These are the activations of a small network on made-up records, seen along a few directions, one row for each record.
Each row is followed by the record's values for the fields Mivov, Lif, Supil, Vovod, Fipu.
The largest differences between rows may come from other fields.
(in the rows, 500 means zero)
Strong random noise was added to every row along 17 fixed directions; ignore it. To show where, here is one row again and again, with new noise each time:
411,533,438,602,480,507,375,550,376,329,514,547,582,329,515,490,539,548,443,500,600,452,572,612,497,404,535,766,656,472,438,474
504,348,448,470,634,511,517,447,575,503,398,565,508,460,328,294,633,404,536,582,387,431,280,446,538,517,596,477,409,399,489,563
538,614,542,595,532,436,434,619,560,529,722,463,467,651,430,650,372,456,442,550,449,408,436,392,460,601,368,366,378,443,448,622
459,579,624,578,549,472,359,503,610,533,601,591,592,614,631,594,450,484,504,599,541,428,542,632,453,559,491,346,433,597,546,579
437,569,478,581,544,488,210,452,353,360,480,423,629,495,515,577,481,466,300,527,545,437,442,403,385,359,575,479,609,512,526,489
737,520,381,694,385,423,589,395,395,384,509,555,486,543,507,602,649,375,512,553,538,439,569,408,537,497,424,532,411,630,599,452
597,457,519,623,491,528,610,477,579,515,488,540,567,518,564,455,658,446,494,664,308,301,387,554,402,591,508,361,528,691,511,588
280,569,513,411,521,535,418,346,522,522,309,464,429,495,311,388,491,382,528,588,596,459,402,526,699,663,551,473,516,453,451,380
532,589,379,688,444,446,471,704,484,379,586,332,265,545,425,614,493,453,464,424,391,371,646,345,466,542,328,463,547,365,475,560
475,573,546,573,497,571,417,451,534,544,430,431,475,428,359,400,486,462,680,434,436,538,462,456,459,480,410,292,481,422,587,451
518,467,359,610,382,500,292,517,495,646,444,438,392,471,556,328,643,467,713,539,552,525,479,684,620,528,492,764,556,383,531,418
366,518,539,492,602,550,520,545,495,291,351,282,568,316,404,373,635,485,655,331,510,677,448,369,510,438,748,396,524,399,582,765
338,492,451,483,516,527,608,414,617,502,511,634,414,469,458,430,515,513,668,425,534,514,616,541,621,555,545,427,349,462,590,550
321,371,383,396,581,534,627,437,726,524,581,663,489,503,487,405,575,618,534,424,313,428,570,414,487,507,618,307,437,457,562,653
641,516,393,446,392,320,554,607,510,619,362,660,491,543,530,614,586,648,253,535,374,541,338,620,406,487,451,662,597,507,428,462
486,485,553,373,567,393,311,616,740,547,358,474,474,627,444,466,590,440,582,612,494,522,507,532,617,694,481,493,600,374,397,517
565,381,410,636,388,446,525,501,547,484,693,415,595,523,464,550,610,621,352,466,371,514,602,511,427,494,507,400,529,549,453,634
434,407,635,575,543,474,388,629,352,356,319,434,491,423,366,541,328,393,391,517,593,586,361,669,410,480,463,689,366,491,381,529
730,497,505,696,427,428,586,398,418,435,556,671,452,483,509,563,637,441,459,464,613,557,653,663,529,422,414,462,274,540,677,416

377,544,602,324,501,425,516,701,708,461,420,380,623,474,444,525,508,646,595,466,521,683,584,538,588,668,574,538,733,455,292,676	<Mivov:y2 Lif:g1 Supil:u2 Vovod:e1 Fipu:w1>
590,545,700,223,426,623,381,539,578,790,597,418,462,602,615,455,459,482,660,494,481,684,277,484,468,663,440,513,406,448,549,448	<Mivov:y2 Lif:g2 Supil:u2 Vovod:e1 Fipu:w1>
573,577,597,522,529,416,624,670,661,494,709,638,467,529,607,599,581,644,404,468,502,495,721,690,523,553,446,422,517,450,499,591	<Mivov:y2 Lif:g1 Supil:u2 Vovod:e1 Fipu:w2>
560,220,580,377,461,661,521,454,480,494,603,485,548,515,703,419,667,461,291,657,367,362,429,590,375,592,586,627,537,702,462,479	<Mivov:y2 Lif:g1 Supil:u1 Vovod:e2 Fipu:w1>
462,493,595,499,594,436,535,780,622,402,450,417,333,451,395,529,456,521,553,395,464,557,662,552,510,543,336,496,548,295,411,539	<Mivov:y1 Lif:g2 Supil:u2 Vovod:e1 Fipu:w2>
407,383,272,596,284,604,558,452,351,598,531,464,377,354,443,423,392,612,593,316,385,533,521,514,395,373,393,656,468,479,508,411	<Mivov:y2 Lif:g2 Supil:u2 Vovod:e2 Fipu:w1>
435,418,511,509,520,522,509,560,448,505,595,539,575,421,167,459,234,512,436,545,471,471,343,498,481,529,381,644,419,413,218,490	<Mivov:y2 Lif:g2 Supil:u2 Vovod:e1 Fipu:w1>
563,564,483,586,368,559,577,457,609,612,759,530,564,557,716,557,543,590,730,425,424,512,654,480,424,526,477,302,429,643,657,637	<Mivov:y2 Lif:g2 Supil:u2 Vovod:e2 Fipu:w1>
437,762,612,291,544,434,548,606,336,426,368,651,456,408,559,640,426,568,302,420,737,650,396,611,557,450,586,746,526,412,502,437	<Mivov:y2 Lif:g1 Supil:u2 Vovod:e1 Fipu:w1>
629,549,420,429,236,393,712,608,508,653,524,349,333,521,575,571,694,694,445,286,499,838,541,626,591,585,561,596,484,434,558,603	<Mivov:y2 Lif:g2 Supil:u2 Vovod:e1 Fipu:w1>
286,375,427,696,620,589,482,393,512,332,526,577,530,413,377,403,412,471,483,533,425,277,599,484,446,411,522,393,452,551,501,527	<Mivov:y2 Lif:g2 Supil:u2 Vovod:e1 Fipu:w2>
508,516,570,449,306,610,565,466,498,696,624,286,342,466,337,434,537,602,312,438,362,541,523,610,502,635,326,338,611,428,423,305	<Mivov:y2 Lif:g1 Supil:u1 Vovod:e2 Fipu:w1>
287,545,498,564,382,567,501,510,482,522,672,382,551,488,507,611,280,613,526,432,473,494,557,480,419,545,439,458,522,611,421,589	<Mivov:y2 Lif:g1 Supil:u2 Vovod:e2 Fipu:w1>
607,464,605,532,422,492,398,481,497,636,581,525,525,579,594,612,416,572,385,444,459,619,537,630,319,417,364,365,397,561,586,413	<Mivov:y1 Lif:g2 Supil:u1 Vovod:e1 Fipu:w1>
639,600,474,669,628,539,441,423,375,433,586,663,462,372,370,373,547,327,662,505,611,396,460,449,578,349,407,509,339,302,626,384	<Mivov:y1 Lif:g2 Supil:u1 Vovod:e2 Fipu:w1>
534,602,481,662,553,430,440,656,389,425,392,463,319,492,520,544,442,407,520,442,569,480,504,554,479,409,469,560,415,381,573,539	<Mivov:y2 Lif:g1 Supil:u2 Vovod:e2 Fipu:w2>
535,580,661,377,525,504,558,579,608,642,535,565,608,558,654,513,448,538,695,538,575,664,352,586,523,601,598,555,376,571,528,667	<Mivov:y2 Lif:g1 Supil:u1 Vovod:e1 Fipu:w1>
453,586,614,519,527,521,598,542,442,235,441,464,538,387,352,518,487,413,472,604,664,422,643,532,662,637,459,645,652,559,315,421	<Mivov:y2 Lif:g1 Supil:u1 Vovod:e1 Fipu:w2>
701,580,579,702,574,354,460,479,498,330,571,478,725,608,472,664,548,365,516,604,608,497,536,403,507,497,525,304,399,622,525,678	<Mivov:y2 Lif:g2 Supil:u2 Vovod:e2 Fipu:w1>
615,580,521,343,377,460,477,636,546,556,449,453,310,611,730,657,604,537,461,407,438,577,613,458,424,564,391,503,600,483,605,427	<Mivov:y2 Lif:g1 Supil:u2 Vovod:e2 Fipu:w1>
692,548,621,406,564,364,429,460,537,506,650,539,704,700,563,678,527,442,371,603,617,580,411,395,531,552,563,407,386,556,492,598	<Mivov:y1 Lif:g2 Supil:u2 Vovod:e1 Fipu:w2>
447,760,689,509,586,737,496,556,504,578,665,525,485,370,623,368,533,481,574,594,398,248,337,556,411,558,454,379,637,491,570,460	<Mivov:y2 Lif:g1 Supil:u1 Vovod:e2 Fipu:w1>
376,323,399,708,578,468,501,434,523,551,496,657,485,501,428,411,360,498,557,505,511,456,491,690,496,390,559,483,223,500,531,606	<Mivov:y2 Lif:g1 Supil:u2 Vovod:e1 Fipu:w1>
406,703,352,753,533,434,589,594,306,483,601,469,239,442,555,543,496,538,304,367,573,403,474,637,550,350,600,528,392,325,626,621	<Mivov:y1 Lif:g1 Supil:u2 Vovod:e1 Fipu:w2>
423,400,395,491,538,376,487,749,589,406,502,448,430,597,612,616,436,550,556,411,499,564,647,448,486,501,582,639,459,437,442,773	<Mivov:y2 Lif:g1 Supil:u1 Vovod:e2 Fipu:w1>
715,697,464,554,373,386,367,592,569,745,497,418,454,595,652,599,572,711,521,277,387,743,576,505,335,322,436,214,588,382,731,503	<Mivov:y2 Lif:g1 Supil:u2 Vovod:e1 Fipu:w1>
667,711,323,452,407,296,553,482,447,429,428,548,571,502,329,621,584,590,463,428,634,683,567,290,683,455,502,629,637,381,449,431	<Mivov:y2 Lif:g2 Supil:u1 Vovod:e1 Fipu:w2>
657,354,436,641,407,504,554,567,489,483,449,336,371,650,519,560,501,330,497,639,301,306,445,366,393,637,351,493,481,672,438,517	<Mivov:y2 Lif:g1 Supil:u2 Vovod:e1 Fipu:w1>
642,505,505,448,462,451,493,552,393,375,401,402,515,438,460,527,614,405,532,479,582,594,467,401,547,502,492,665,565,448,460,477	<Mivov:y1 Lif:g1 Supil:u2 Vovod:e2 Fipu:w1>
557,575,582,448,471,635,670,549,454,459,594,412,284,463,643,509,580,424,581,408,468,444,571,408,492,563,412,455,477,496,639,451	<Mivov:y1 Lif:g1 Supil:u2 Vovod:e1 Fipu:w2>

Which values does each new row have?
400,211,381,548,436,559,498,420,452,654,551,387,496,553,637,408,444,521,521,497,431,524,369,587,432,455,651,617,336,612,517,630	<Mivov:y1 Lif:g1 Supil:u2 Vovod:e1 Fipu:w2>
340,651,522,400,360,514,566,350,477,539,379,298,478,513,555,554,570,541,518,403,606,695,497,493,626,612,652,397,549,605,598,521	<Mivov:y1 Lif:g2 Supil:u2 Vovod:e1 Fipu:w1>
555,549,597,464,565,596,453,572,479,507,678,473,555,460,548,464,419,470,713,459,547,555,427,375,470,467,472,561,419,429,545,560	<Mivov:y2 Lif:g1 Supil:u2 Vovod:e1 Fipu:w2>
410,480,447,436,565,460,453,443,553,522,655,562,653,493,341,487,433,639,414,413,508,614,480,409,514,410,617,401,425,372,462,628	<Mivov:y2 Lif:g1 Supil:u1 Vovod:e2 Fipu:w1>
506,477,469,645,517,493,431,501,633,622,698,485,308,753,777,511,553,384,626,598,565,354,673,615,626,633,550,416,299,541,661,612	<Mivov:y2 Lif:g1 Supil:u1 Vovod:e1 Fipu:w1>
279,420,502,639,433,590,453,445,551,478,629,175,380,491,357,425,516,493,435,462,447,435,700,566,581,631,462,286,560,461,429,514	<Mivov:y1 Lif:g2 Supil:u1 Vovod:e2 Fipu:w2>
591,405,447,479,406,483,397,529,373,493,410,275,490,443,315,504,460,501,461,396,452,654,439,349,430,410,365,583,600,392,412,371	<Mivov:y1 Lif:g1 Supil:u2 Vovod:e1 Fipu:w1>
532,198,460,473,492,365,556,558,531,384,413,496,390,564,308,566,492,496,270,430,489,647,637,557,512,511,470,554,315,427,399,538	<Mivov:y2 Lif:g1 Supil:u1 Vovod:e2 Fipu:w1>
466,393,579,390,512,601,777,448,458,365,578,621,432,422,490,502,583,463,266,535,445,346,532,552,487,598,506,494,442,604,457,466	<Mivov:y2 Lif:g1 Supil:u2 Vovod:e2 Fipu:w1>
455,473,507,501,600,493,268,511,487,532,232,708,562,522,518,516,271,484,496,579,431,428,377,518,280,332,407,542,515,553,509,352	<Mivov:y2 Lif:g1 Supil:u1 Vovod:e1 Fipu:w1>
577,563,748,478,602,459,521,572,479,403,570,638,478,589,508,715,304,401,382,475,599,525,560,535,390,498,376,322,228,530,546,525	<Mivov:y2 Lif:g1 Supil:u2 Vovod:e2 Fipu:w1>
456,465,533,408,607,491,483,531,650,474,400,633,497,519,388,469,469,430,544,625,410,338,488,450,515,606,376,474,583,472,377,410	<Mivov:y1 Lif:g2 Supil:u2 Vovod:e1 Fipu:w1>
658,676,539,613,472,518,681,539,543,568,712,689,500,471,505,531,455,521,691,539,501,407,530,512,533,545,303,495,436,523,526,457	<Mivov:y2 Lif:g1 Supil:u2 Vovod:e1 Fipu:w2>
583,334,485,407,469,562,720,405,400,366,785,545,508,459,437,473,650,432,309,587,578,401,527,460,661,628,538,721,419,535,382,469	<Mivov:y2 Lif:g1 Supil:u2 Vovod:e2 Fipu:w2>
369,559,634,419,633,486,368,487,719,560,573,601,542,627,597,545,444,538,559,482,532,554,604,539,493,534,555,230,381,468,619,605	<Mivov:y2 Lif:g2 Supil:u1 Vovod:e2 Fipu:w1>
